These are the activations of a small neural network, seen along a few directions. Each row is one input.
In each table, some parts of the input vary, and every possible input appears once, in random order.
A made-up example of a description, with smaller parts first: one of 8 places around a ring, together with either a single point or one of 9 places around a ring or (one of 2 separate values, together with one of 6 places along a line).
Shared parts are said once, and a part with two or three values counts as separate values.
(in the rows, 128 means zero)

A family of inputs:
r1: [151 152 152 114 150 134 133 202 145 150 116  65 100 114]
r2: [174  71 145  81 108 123  94  54 122 201 153 141 135 112]
r3: [112 182 105 101 169 133 143 171 126 168 149  93 101 105]
r4: [145 167 166 106 122 131 126 194 126 126 114  76 112 100]
r5: [121 111 110  84  69 181 114 199  89 154 111 160 127 109]
r6: [126 195 150 107 113 126 126 177 110 121 140  86 112  85]
r7: [ 86 194 106 166 157 121 161 133 135  78 141 127 133 144]
r8: [100 102 101 157  87 175 136 171 107  88  96 193 148 159]
r9: [124 158 156 178 139 124 149 165 144  59  99 107 132 151]
r10: [ 90 173  95 172 188 126 167 141 144 103 136 124 121 157]
r11: [133  71 101  63  80 130  90  84 106 148 107 133 132  65]
r12: [131  63 123 137 113  95 106  30 140 104 155 180 137 148]
r13: [111  61  92 135  97 124 112  53 125  82  91 166 152 113]
r14: [130 143 142 185 168 126 156 173 162  84 102  97 120 165]
r15: [168  78 166  93  90 127  87  76  99 216 141 155 147 134]
r16: [134 155 118 104 175 131 148 191 147 173 131  79 103 115]
r17: [112 146 108 176 193 124 172 162 165 108 117 110 124 167]
r18: [152  61 135 154 125 117 117  23 142 136 138 176 154 160]
r19: [147  68 155 166 107 120 109  45 118 151 126 190 166 182]
r20: [153  73 133  65  96 101  83  61 120 169 170 146 117 100]
r21: [108 203 116  95 138 128 137 163 117 143 155  95 113  93]
r22: [105 186 141 179 131 119 150 147 127  54 125 117 132 136]
- What do these inputs look like to the network? => one of 2 separate values, together with either a single point or one of 4 places along a line or one of 6 places around a ring
- Changing only the choice among 2 separate values turns r12 into r20. The same change can be made to r7. Which row results? => r21
- A walk changes only the place on the ring of 6. It starts at r7 and steps to r10. List the rest of the walk in order. => r17, r14, r9, r22
- Change only the choice among 2 separate values in r19. List by row number the other rows that result. => r15

A family of inputs:
r23: [148  90 144 125 113 139 115 126 121 161 113 144 139 144]
r24: [119 113 113 129 127 105 119  53 129 114 143 145 137 120]
r25: [127  91 117 114  87 144 114 112 113 122 113 164 147 123]
r26: [118 203 138 139 163 128 157 224 146  88 107  52 100 107]
r27: [156 102 145 102 108 140 111 123 120 171 133 133 130 122]
r28: [148 111 143 102 128 112 110 101 127 170 149 124 122 123]
r29: [ 87 215  90 143 192 143 178 226 143 115 128  83 101 127]
r30: [124 112 117  95 104 113 105  85 114 135 147 142 127 101]
r31: [122  86 116 147 107 131 123  92 129  96 119 170 144 145]
r32: [ 96 240 140 180 168 137 176 239 136  70 118  78 112 144]
r33: [131 103 119  95  85 141 107 107 107 136 130 152 134 101]
r34: [144  85 142 158 133 126 124 105 137 135 119 150 137 166]
r35: [144 112 139 137 151 104 124  69 142 149 145 127 133 141]
- What do these inputs look like to the network? => either one of 3 separate values or (one of 2 separate values, together with one of 5 places around a ring)
- Change only the choice among 2 separate values in r30. List by row number the other rows that result. => r28

A family of inputs:
r36: [159  95 147 116 128 141 120 141 129 184 124 130 129 144]
r37: [111 133 115 151 141 112 135  90 136  96 136 140 133 138]
r38: [124 137 114  83 121 115 114 106 120 143 147 113 116  84]
r39: [146  99 152 155 122 134 126 128 134 126 110 142 140 159]
r40: [151 127 144 115 156 110 124 102 141 176 154 109 120 131]
r41: [136 125 140 153 154 105 133  89 148 120 139 123 130 148]
r42: [105 144 107 122 122 116 127  98 121 103 143 137 129 109]
r43: [122 106 127 153 109 142 128 128 122 102 107 158 143 150]
r44: [114 113 110 123  94 148 123 138 110 111 112 157 138 122]
r45: [105 221 128 152 174 140 171 242 142  98 116  67 103 128]
r46: [135 110 125  85  89 145 107 145 106 148 119 132 125  96]
- What do these inputs look like to the network? => either a single point or (one of 2 separate values, together with one of 5 places around a ring)

A family of inputs:
r47: [121 153 139 155 151 150 155 180 107 124 128 152 127 151]
r48: [158  77 169 123  39 140  85  66  96 103 106 168 161 112]
r49: [101 151  93 139 138 143 157 163 137 100  96 118 141 119]
r50: [104 161  99 125 152 120 142 137 126  94 119  93 108  79]
r51: [153  54  97  77 114 143 107  65 137 176 167 173 123 118]
r52: [145 147 148 107 151 108 132 159 157 118 120  66 109 109]
r53: [133 182 162 109 132 106 120 153 148 131 160  86 110 139]
r54: [152  88 137  78 104 126  90  62  91 236 127 140 151 106]
r55: [144 126 136 150 149 138 142 181 147 130 103  90 114 132]
r56: [141 153 155 155 139 135 141 180 129 141 145 119 115 150]
r57: [ 94 196 112 127 133 118 129 131 117 107 159 112 111 110]
r58: [122  38 111 102  81 109  90  95 118 118 131 185 127 134]
r59: [138  83 137 184 159  89 130   9 155 116 137 159 155 178]
r60: [ 99 177 111 143 128 141 156 161 117 111 138 145 143 138]
r61: [115 135 115 147 152 154 145 177 136 115  85 115 125 145]
- What do these inputs look like to the network? => either a single point or one of 4 places along a line or (one of 2 separate values, together with one of 5 places around a ring)
- Change only the choice among 2 separate values in r61. List by row number the other rows that result. => r47

A family of inputs:
r62: [119 136 116 142 135 135 135 182 123 131 103 138 131 153]
r63: [141 144 168 144 137 133 122 162 126 134 111  99 122 139]
r64: [101 132 109 136 118 152 150 173 123 109 114 141 130 139]
r65: [134 104 142 139 110 123 121  62 106 145 164 180 153 155]
r66: [147  84 149 140 108 113 112  81 143 130 166 174 125 166]
r67: [121 159 130 125 108 144 132 151 125  82 129 125 129 102]
r68: [157  81 127  31  76 141  81 118  97 218 157 140 115  78]
r69: [145  51 124 124 111 123 113  74 145 124  99 142 133 112]
r70: [119 162 135 127 146  98 133 127 133 111 146  96 117  99]
r71: [100 151  85 135 142 136 144 135 130 110 146 122 109 116]
r72: [158 151 162 138 147 131 143 144 137 142 125  94 123 127]
r73: [156  50 132 126 120 114 106  92 148 110 134 150 129 148]
r74: [136 164 147 122 148 107 132 127 147 130 136  84 127 124]
r75: [119 153 111 123 170 116 144 133 152 145 135 105 125 141]
r76: [123 133 132 145 159 142 134 168 131 149 111 119 120 157]
r77: [115 147 146 128 102 129 131 168 115  92 107 122 128 127]
r78: [138 145 128 131 175 127 147 150 138 155 117 116 118 151]
r79: [100 152  96 119 137 140 136 157 126  95 121 146 124 126]
r80: [104 147  98 136 162 121 152 133 141 128 153 116 118 111]
r81: [115 167 123 126 125 114 125 130 122  93 138 103 108 105]
r82: [140 143 149 149 107 139 131 176 122 119 110 116 136 129]
r83: [132  75 108 122 102 134 113  54 110 136  96 143 160 111]
r84: [124 112 127 136 100 130 105  46 104 154 123 172 164 129]
- What do these inputs look like to the network? => either a single point or one of 6 places around a ring or (one of 2 separate values, together with one of 8 places around a ring)
- A walk changes only the place on the ring of 8. It starts at r70 and steps to r81. List the rest of the walk in order. => r67, r77, r82, r63, r72, r74
